A small network was shown many inputs. Here are its activations along a few directions, one row for each input.
In each table, some parts of the input vary, and every possible input appears once, in random order.
A made-up example of a description, with smaller parts first: one of 5 places around a ring, together with either a single point or one of 9 places along a line or (one of 3 separate values, together with one of 4 places along a line).
Shared parts are said once, and a part with two or three values counts as separate values.
In the rows, zero is written as 128.

Other details of the inputs vary at random and push rows far along two fixed directions, the same in every table; ignore that.

Table:
R1: [ 46  34 108 123 154 153 162 119 146  42 133 124 104]
R2: [128 142 134 145 121 124 130 123 132 147 126 122 121]
R3: [115 129 137 135 108 120 125 126 128 135 138 135 114]
R4: [196 148 118 108 162 149 126 143 128 131 112 108 179]
R5: [120 130 135 131 108 127 122 127 126 135 131 132 114]
R6: [133 141 143 148 129 123 128 120 126 157 135 138 123]
R7: [ 59  44 103 125 151 163 164 123 141  47 134 130 107]
R8: [118 130 130 132 114 119 129 124 123 137 137 139 118]
R9: [190 156 102  97 152 132 124 147 120 119 112 124 177]
R10: [126 147 133 144 128 118 128 118 128 150 127 134 123]
R11: [108 128 140 131 112 122 116 127 126 134 134 133 109]
R12: [114 129 136 129 112 128 120 128 125 132 132 135 115]
R13: [111 133 135 134 118 114 121 124 123 135 134 142 112]
R14: [114 136 135 132 116 115 124 123 123 137 137 145 116]
R15: [187 149 103  96 151 124 124 146 122 120 112 113 179]
R16: [137 136 146 143 122 131 127 123 131 153 130 123 121]
R17: [128 143 130 146 125 121 132 120 127 152 128 128 123]
R18: [137 139 141 151 125 125 132 122 126 161 136 132 123]
R19: [117 130 129 136 112 122 129 125 122 136 135 139 115]
R20: [117 127 138 129 110 124 122 125 128 133 133 133 114]
R21: [137  66  80  78 191 168 154 143 142  32 104 101 173]
R22: [111 127 132 137 114 116 126 124 123 136 136 137 110]
R23: [136 137 145 150 121 128 130 125 130 155 134 125 121]
R24: [105 129 136 131 117 108 122 122 126 133 133 139 114]
R25: [102 124 142 128 112 117 116 125 129 131 132 130 112]
R26: [112 126 137 138 110 119 122 128 128 132 135 132 110]
R27: [189 151 109  90 149 138 119 149 124 118 113 115 178]
R28: [129 139 135 138 123 127 127 121 132 145 122 120 121]
R29: [192 149 108  94 148 136 118 149 126 117 109 109 173]
R30: [123 141 138 139 123 128 123 121 130 147 125 124 121]
Each input here is: one of 5 places along a line, together with either one of 2 separate values or one of 4 places along a line.
Q: The inputs of R3 and R27 match in every part but the place on the line of 5. If R1 is changed in the same way as R3 into R27, which row does it become?
A: R25
Q: Change only the place on the line of 5 in R28. List by row number the other rows that result.
A: R2, R10, R17, R30
Q: Change only the choice among 2 separate values in R23. List by row number the other rows that result.
A: R2
Q: List by row number the other rows that have the place on the line of 5 in common with R29.
A: R5, R16, R20, R21, R28

Table:
R31: [122 138 137 128 120 115 119 124 124 141 129 134 126]
R32: [123 142 125 129 110 110 123 127 124 134 128 134 121]
R33: [130 133 138 127 115 117 118 131 123 138 136 137 121]
R34: [124 140 137 135 123 120 118 125 128 142 124 127 121]
R35: [127 134 139 127 115 123 119 128 123 141 134 138 124]
R36: [ 89  81 117 126 149 149 148 118 140  88 124 119 116]
R37: [124 137 135 128 120 110 118 126 125 137 132 134 122]
R38: [131 134 140 134 116 131 123 124 128 145 131 125 119]
R39: [128 137 140 131 116 128 120 128 127 140 134 134 122]
R40: [ 90  79 120 131 146 148 149 123 144  87 124 113 118]
R41: [128 136 140 135 119 129 118 128 126 142 130 130 119]
R42: [133 137 135 152 131 130 140 121 126 152 136 137 122]
R43: [ 84  83 116 123 151 146 146 121 139  81 128 128 118]
R44: [126 136 130 129 111 119 121 131 121 138 136 136 121]
R45: [128 135 127 129 106 118 124 131 122 133 132 138 119]
R46: [177 119  87 110 192 154 155 137 132  95 109 112 183]
R47: [219 161 113 100 149 144 122 153 128 131 107  96 190]
R48: [121 140 128 129 116 112 122 128 123 137 131 132 122]
Q: What is each input in this table made of?
A: one of 2 separate values, together with either a single point or one of 8 places along a line
Q: The inputs of R37 and R33 match in every part but the choice among 2 separate values. If R48 is changed in the same way as R37 into R33, which row does it become?
A: R44
Q: Change only the choice among 2 separate values in R47. List by row number the other rows that result.
A: R40
Q: Change only the choice among 2 separate values in R42. List by row number the other rows that result.
A: R46

Table:
R49: [142 131 140 132 128 138 126 131 127 140 133 127 130]
R50: [141 142 123 149 145 126 145 119 125 150 130 136 136]
R51: [128 135 138 141 124 124 126 122 135 145 123 116 123]
R52: [155  99  80  80 181 151 144 146 136  54 103 103 179]
R53: [146 138 137 136 119 137 127 132 128 144 130 123 128]
R54: [131 143 114 133 134 110 134 127 117 134 133 149 131]
R55: [133 132 140 133 133 134 124 124 130 141 128 126 127]
R56: [127 136 139 136 131 129 123 123 133 143 123 119 126]
R57: [132 138 123 121 109 117 122 133 124 130 127 127 127]
R58: [137 136 127 118 109 124 119 137 123 128 132 134 128]
R59: [ 38  57 133 135 119 139 143 115 133  81 150 149  78]
R60: [140 139 134 140 117 130 129 127 130 147 125 117 125]
R61: [118 136 131 120 122 115 115 128 127 129 125 129 126]
R62: [122 131 132 117 122 119 117 129 124 127 129 137 126]
Q: The inputs of R55 and R62 match in every part but one. If R49 is changed in the same way as R55 into R62, which row does it become?
A: R59
Q: What is each input in this table made of?
A: one of 2 separate values, together with either a single point or one of 6 places around a ring
